[[105 132 112 122 122 136 126 136 122 122 142 127 133]
 [130 132 120 145 115 120 135 134 131 142 119 135 119]
 [130 130 127 145 123 126 137 126 140 113 127 143 132]
 [140 122 114 111 145 130 119 124 124 127 126 116 131]
 [145 128 123 141 126 118 133 132 135 138 114 133 121]
 [115 128 108 110 132 135 119 126 116 132 137 116 129]
 [119 127 108 109 135 135 119 141 117 131 136 115 130]
 [152 122 124 131 140 122 129 120 136 124 117 129 129]]
Give the second-last entry, reading row by row.
A: 129
The top-left entry is 105
Give the last entry in the row that holds the largest entry.
A: 129
The 5th-last entry, reading row by row is 136
Give the entry directly below 134.
A: 126
The 2nd entry, reading row by row -> 132
Give the top-right entry.
A: 133
Give the entry just right of the largest entry.
A: 122
Give the bottom-left entry.
A: 152
The smallest entry in the last column is 119
Give the 3rd entry in reading order.
A: 112
The entry just right of 113 -> 127
Give the entry directly below the smallest entry.
A: 130
Give the entry directly above the largest entry.
A: 119
Give the third entry from the end, reading row by row.
A: 117
Give the 2nd entry on the diagonal from the top-right corner.
A: 135

m =
[[125 148 123 117 115 133 135 134 130 133 117 116 111 120 145]
 [120 148 115 117 114 137 135 131 133 116 119 115 107 134 145]
 [125 150 118 117 115 129 136 138 130 119 119 116 111 128 152]
 [118 153 117 117 114 133 135 125 130 119 113 117 114 132 142]
 [125 150 115 117 114 135 132 128 130 119 119 119 111 128 148]
 [125 151 112 115 114 133 139 134 127 119 113 120 111 123 145]
 [125 150 115 117 114 133 129 134 134 119 122 116 111 133 157]
 [125 150 115 117 110 130 133 135 130 118 119 116 124 128 137]]
Give the entry just right of the smallest entry.
134
The bottom entry of the column that holds the largest entry is 137
The 1st entry, reading row by row is 125
The fourth entry, reading row by row: 117
Give the largest entry in the last column.
157
The bottom-left entry: 125
Give the second entry in reading order.
148
Give the entry just left of the smallest entry.
115
The 4th entry from the end, reading row by row -> 116
Give the entry directly below the smallest entry.
111
Give the entry directly above the largest entry.
145
Give the entry directly above 152.
145
The fifth-last entry, reading row by row is 119
Give the largest entry in the last row.
150
The entry directly above the smallest entry -> 111
The smallest entry in the first column is 118
The 2nd largest entry -> 153
Give the fifth entry in reading order.
115
Give the entry directly below 131.
138
The entry just left of 157 is 133
Give the top-right entry.
145
Give the third entry on the main diagonal.
118

x =
[[127 119 119 115 128 135 124 127 124 130 130 133 131 126 130]
 [120 112 130 142 148 107 136 147 120 129 129 138 125 133 145]
 [123 113 120 121 131 135 132 127 134 135 129 137 123 128 130]
 [139 120 117 141 134 135 134 108 122 123 121 120 128 135 118]
 [129 120 105 133 119 135 123 126 144 134 127 142 117 124 129]
 [124 118 120 111 132 138 119 129 108 131 137 131 134 126 133]
 [126 138 144 119 132 133 129 125 124 125 111 132 139 130 130]
 [138 132 119 135 131 134 128 119 124 127 126 126 120 128 123]]
Counting starts at 0.
Which number is the entry in the bottom-right corner?
Answer: 123
Which number is the entry just left of the smallest entry?
Answer: 120
The entry in row 0 and column 2 is 119
Which number is the entry at row 1, column 0?
Answer: 120
Which number is the top-left entry?
Answer: 127
The entry in row 0 and column 1 is 119
The entry just right of the largest entry is 107
Which number is the entry directly above the smallest entry?
Answer: 117
Which number is the entry at row 2, column 0?
Answer: 123
Which number is the bottom-left entry?
Answer: 138
Which number is the top entry of the column that holds the largest entry?
Answer: 128
Which number is the entry just right of the smallest entry?
Answer: 133
Which number is the entry directly below the largest entry?
Answer: 131
Which number is the top-right entry?
Answer: 130
Which number is the entry in row 1 and column 1?
Answer: 112
Which number is the entry directly below the smallest entry?
Answer: 120

Read these off the matrix that follows. Counting starts at 0.
1) The entry in row 1 and column 1?
2) The centre entry?
3) The entry in row 0 and column 1?
4) The entry at row 0, column 2?
5) The entry in the bottom-right corner?
6) The entry in row 2 and column 2?
7) The top-left entry?
8) The entry in row 2 and column 0?
[[129 132 144 132 121 129 133 134 122]
 [128 106 117 135 129 132 144 132 121]
 [123 134 128 106 117 135 129 132 144]
 [117 135 129 132 144 132 121 129 133]
 [132 144 132 121 129 133 134 122 123]
 [134 128 106 117 135 129 132 144 132]
 [135 129 132 144 132 121 129 133 134]]
1) 106
2) 144
3) 132
4) 144
5) 134
6) 128
7) 129
8) 123
